Each row has a name. After each piece below comes the name of the row it's from, unless a question asks for something else. Each question is about the rows just above it. Places in a row count from 1.

[ 97 125 123 135 109 137 123 129 118  84 122 134 146 103 160 128 172 175
 141  70 128 109  86] = tel
[177 141  73 127 109 133 116 130 119  77 116 133 143  98 169 125 186 185
 143  66 125 106  77] = pav
[ 96 125 122 136 108 136 122 129 118  83 120 134 145 102 162 127 175 177
 141  70 127 109  84] = Kam
[ 89 126 114 136 105 132 114 130 119  74 114 132 142  97 172 123 190 188
 144  65 127 108  82] = giz
[ 97 125 125 134 111 143 127 127 117  85 126 135 150 106 156 129 164 170
 141  71 129 112  91] = pufu
[ 83 126 107 136 102 130 107 130 121  67 108 131 139  95 180 119 202 196
 146  63 121 104  69] = gor
[ 89 126 114 136 105 132 114 130 119  74 114 132 142  97 172 123 190 188
 144  65 124 106  75] = Bosag
[ 93 125 119 136 106 134 118 130 118  79 117 133 144  99 166 126 182 181
 142  68 126 107  80] = Moni
[ 97 125 124 135 110 139 124 129 117  85 123 134 147 104 159 128 169 173
 141  71 128 110  88] = luz
[ 86 126 111 136 104 131 111 130 120  71 111 132 141  96 175 121 196 192
 145  64 122 105  72] = Sis
[ 89 126 114 136 105 132 114 130 119  74 114 132 142  97 172 123 190 188
 144  65 124 106  89] = Zam
Bosag in full:
[ 89 126 114 136 105 132 114 130 119  74 114 132 142  97 172 123 190 188
 144  65 124 106  75]
[177 141  70 127 109] is in which row?
Kam
Where do [128 110] appear?
luz
pav in full:
[177 141  73 127 109 133 116 130 119  77 116 133 143  98 169 125 186 185
 143  66 125 106  77]
Where do [181 142  68 126 107] appear?
Moni

[141 145 155 132 139 132 163 131 135 154 142 134 137 139 132 151 137 151
 169 137 136 135 154 138 154 145 150 147 146 161 150 136 143 150 136 138] -> fevof
[168 136 148 167 218 147 142 148 146 138 169 137 156 141 146 143 139 150
 162 158 132 147 180 144 168 141 149 139 153 153 200 182 140 148 177 168] -> von
[170 134 156 156 190 143 148 146 147 161 160 138 156 145 143 149 142 158
 157 152 134 152 162 151 165 153 152 142 142 163 177 165 151 155 156 160] -> Beka
[141 130 140 137 147 134 136 133 138 137 141 133 140 137 133 139 132 145
 136 137 132 135 141 138 141 138 134 134 132 140 145 140 135 139 138 140] -> kor
[204 145 174 156 150 135 199 141 138 193 157 137 147 144 138 165 146 177
 214 145 144 146 188 144 186 161 181 164 166 201 171 150 165 171 145 148] -> lov
[140 131 145 132 157 134 138 131 140 135 141 134 140 140 132 144 135 144
 137 138 132 135 136 141 140 141 133 136 131 140 145 136 135 142 135 141] -> lom
[144 132 140 140 152 133 141 136 135 147 141 132 139 135 134 137 134 147
 143 136 132 138 145 136 146 139 141 135 135 147 144 141 140 140 137 139] -> Pilu
[140 133 156 148 152 138 157 137 151 150 163 142 161 158 132 156 146 213
 141 140 148 135 175 151 163 146 141 147 135 161 145 138 149 156 139 146] -> vude
[190 142 173 167 204 144 174 156 150 204 168 141 167 153 148 159 152 193
 180 155 142 167 178 160 188 171 179 153 145 202 174 170 178 174 148 164] -> fopu
Row and place of [201] in the named rows:
lov, 30
Where do [142 173 167 204] appear?
fopu
Where do [204 144 174 156 150] appear?
fopu
von without one entry, shuffled: [148 153 132 139 150 141 148 168 138 144 136 180 182 140 218 168 143 156
 146 147 137 147 142 148 153 158 139 200 146 162 169 177 141 168 149]. Gone:
[167]
Which entry of von is missing from [158 180 148 140 162 200 137 146 168 182 139 144 139 147 132 148 150 167
 142 218 153 156 153 168 177 147 148 143 146 141 136 141 149 168 169]?
[138]
lom in full:
[140 131 145 132 157 134 138 131 140 135 141 134 140 140 132 144 135 144
 137 138 132 135 136 141 140 141 133 136 131 140 145 136 135 142 135 141]

[155 161 159 200 118 123 123 149 124] : Semep
[139 157 146 153 166 154  85 130  96] : Zumon
[107 114  99 104 132 175 129  83 153] : zaze
[119 150 124 140 177 173  79 102 103] : Mirov
[150 161 150 156 153 153  99 132 105] : sola
[160 161 159 200 118 123 125  82 152] : gom
[122 135 134 186 107  94 146 165 164] : sud
[137 157 143 154 175 159  77 123 174] : sofo
[106 117 101 105 128 174 130  82 152] : devuv
[144 158 147 153 156 160  96 120 107] : sab
Shuffled gom with one entry gone: [160 123 118 125 152  82 200 159], missing
[161]
Shuffled sofo with one entry gone: [ 77 143 174 159 157 137 123 154], missing
[175]
Shuffled sud with one entry gone: [135 164 107 122 134  94 146 186], missing
[165]

[122 142 155 128 150 154  89 137 155 147 159 148 143 156 149 130  76 155
 161 152 158 144  68 146  76 146] = nili
[113 171  69 146 163  69 119 176  70 165  69 155 167  75 169 141 135  95
  80 168  76 142 122 145 121 171] = gafev
[113 171  69 159 163  69 119 176  70 165  69 155 167  75 169 147 135  95
  68 151  68 164 135 162 131 158] = mopu
[215  89  65  60 106  61 195  79  66  99  63 127 103  67 106  74 184  88
  64 128  65 100 192 103 183 132] = mutem
[172  98 108  86 110 104 155  92 109 108 106 121 106 110 109  96 146 117
 108 124 110 106 150 108 149 122] = Fefek
[ 96 164 127 159 156 129  98 168 127 157 129 146 158 129 158 154 105 128
 158 161 152  68 144 156 102 146] = Tufe
asked: [161 152 158 144  68]
nili
asked: [113 171  69 159 163  69 119 176  70 165  69 155 167  75 169 147 135  95
  68 151  68 164 135 162 131 158]
mopu
Which entry of gafev is missing from [167 146  69 121  70 113  69 168 135  80 119 171  75 141 163  69 169 176
  95 155  76 165 171 122 145]?
[142]
asked: [154 105 128]
Tufe
Which entry of nili is missing from [143 144 130 146 128 159  89 142 155 152 146  68 148 150 149 155 137 158
  76 161 156 155 147 122  76]?
[154]
Row and place of [74] in the named rows:
mutem, 16
[64] is at row and place
mutem, 19

[103  83  65 133  53 135  52 169 165] = vizum
[166  83 188 133 209 167  52 169 165] = Mimod
[103  85  85 128 201 136  52 173 167] = Kon
[181 154 174 172 179  70 115  88 201] = vaned
Shuffled Mimod with one entry gone: [188 133 167 166 169  52 209  83], missing
[165]
vizum without one entry, shuffled: [ 65 165 133 169  83 135 103  53]. Gone:
[52]
Mimod in full:
[166  83 188 133 209 167  52 169 165]
Which entry of Mimod is missing from [165 188  52 133 169 209 167  83]?
[166]

[ 70  64 212 158] : palif
[70 64 69 71] : suv
[ 46 222  39 197] : maver
[212] is at row and place
palif, 3
palif in full:
[ 70  64 212 158]
[71] is at row and place
suv, 4
suv without one entry, shuffled: [69 64 71]. Gone:
[70]
Shuffled suv with one entry gone: [71 64 69], missing
[70]

[118 119 133 130 146 119 140 130 134 127] : kamar
[ 84  94 151 117 102 132  94 129 124 129] : Vok
[140 132 100 147 134  96 223 151 136 117] : Naf
[ 93 104 167 111 162 139  60 110 135 137] : reset
[ 93 104 166 111 162 139  60 110 135 137] : muru
[ 79  89 151 119 112 124 107 134 128 127] : pag
[ 81  92 151 120 109 127 105 134 127 128] : lezib
[ 69  94 151 117 102 132  94 129 124 129] : nedu
Where in the named rows is [89]?
pag, 2
kamar in full:
[118 119 133 130 146 119 140 130 134 127]
muru in full:
[ 93 104 166 111 162 139  60 110 135 137]

[156 104 159 114  83 104 168 175  97 157  71 153  75 169  81 105 166]  seg
[156 104 159 114  83 104  97 175  97 157  71 153  75 137 173 144 117]  Goki
[180 135 177 181 104  97 175  97  83  97  71 157  75 153  81 113 144]  boso
Which entry of seg is missing from [175  83 168  81 156 104 166  97 105  75  71 104 153 114 157 159]?
[169]
asked: [ 97 157  71 153  75 169  81]
seg
Where in the named rows is [181]?
boso, 4
asked: [ 83 104  97 175  97]
Goki
Which row holds [156 104 159 114  83 104 168 175  97 157  71 153  75 169  81 105 166]?
seg
seg without one entry, shuffled: [166 168  81 114 157  97 159  75 175 169 153 104 104 105  71  83]. Gone:
[156]
The row with [ 97 175  97 157] is
Goki

[ 83 111  70 150  61  75 117 134 173 164 133 138] -> tilag
[ 92 116  88 164  71  74 114 116 164 177 101 165] -> Med
[ 96 100  65 145  71  80 178 129 173 170 114 154] -> Fedo
[150 160 209 138 182 174 135  93  96 112 127 124] -> ropo
[121  90 121 149  88  98 130 187 150 122 148 121] -> kibi
[ 94 130 145 194  95  93 113  81 148 181  92 166] -> lonat
[ 83 111  70 150  61  75 117  76 156 164 112 157] -> mon
Shuffled mon with one entry gone: [ 83  61 157 164 150 111  70 156  76 117 112], missing
[75]
Row and place of [122] in the named rows:
kibi, 10
Shuffled kibi with one entry gone: [121 187 130 121 121 150  98 149 122  90  88], missing
[148]
Where do [116 164] appear?
Med
kibi in full:
[121  90 121 149  88  98 130 187 150 122 148 121]
mon without one entry, shuffled: [150 112  61  75  83 111  70  76 117 156 164]. Gone:
[157]
Where in the named rows is [177]?
Med, 10

[114  97  66 122 174 140  96  91 101  97 155 140 124  91 154 175  83 145
  93 145  94] -> podu
[130 130 140 106 129  98 113  92 105  79 116 132  96  93  87 153 117 169
 102 139 133] -> Teza
[169 101 180 136  90 155 122  82  84 126 131 147 116  83 137 172 134 138
 159 131 128] -> lebi
[130 130 140 106 129 121 113  92 105  79 116 132  96  93  87 153 117 169
 102 139 133] -> zemas
[114  97  66 122 174 140  96  91 101  97 155 140 124  91 154 175  83 145
  93 107  95] -> pur
[121 167 130  98 155 144 146 134  77 104 103 146 119 113 104 125  96 127
 123 114 190] -> Nuki
[118 110 134 108 144 155 140 114 104 101 129 126  81  59 120 102  86 109
 182 146 154] -> fami
[101 135 117 115  74 107  96 101  82  67 108  87 180 154 129 101 116  75
 127  93 187] -> bap
[178 183 156 173 134 116 125 154 104 126 132 151 116 138  87 141 144 142
 162 149 196] -> Risop
Row and place of [110] in the named rows:
fami, 2
zemas in full:
[130 130 140 106 129 121 113  92 105  79 116 132  96  93  87 153 117 169
 102 139 133]
bap in full:
[101 135 117 115  74 107  96 101  82  67 108  87 180 154 129 101 116  75
 127  93 187]
lebi without one entry, shuffled: [ 90 116 136 131 134 159 131 180 122 138 137 126 147 155 169 101 128  83
  84 172]. Gone:
[82]
asked: [130 130 140 106 129  98 113  92 105  79 116 132  96  93  87 153 117 169
 102 139 133]
Teza

[164 168  84 150 129 154  45 138  70 113 124  80 169 105 124] = sur
[ 72 161 140 104 114 173 195 120 103  89  71  78 132 154 165] = molog
[137 129 162 179  92 116  78  40 118 138  81 193  93 118 131] = pifib
[129 162 137 179  92  94  78  40 118 154  71  89 153  78 132] = Foge
[147 139 172 124 165 173 170 111 101 121 129 118 180 128 145] = Vuzem
[135 122 140 132 104 119 128 141  62 133 127  49 123 178 177] = Nagug
asked: [137 129 162]
pifib
asked: [ 89  71  78 132 154 165]
molog
Vuzem without one entry, shuffled: [139 111 124 147 129 170 165 180 101 172 128 121 118 145]. Gone:
[173]
sur in full:
[164 168  84 150 129 154  45 138  70 113 124  80 169 105 124]
Foge without one entry, shuffled: [ 71  89  94 137 162 179  78 153 118  92 129 132  40  78]. Gone:
[154]

[ 89 160 189  60  61 128] = Fazom
[108 149 161  97  95  96] = vufas
[ 89 149 161 107 134  96] = zos
Which entry of Fazom is missing from [160  61 128  89 189]?
[60]
asked: [161  97  95]
vufas
[189] is at row and place
Fazom, 3
Which entry of vufas is missing from [108  95 161  97 149]?
[96]
Where in the named rows is [108]?
vufas, 1

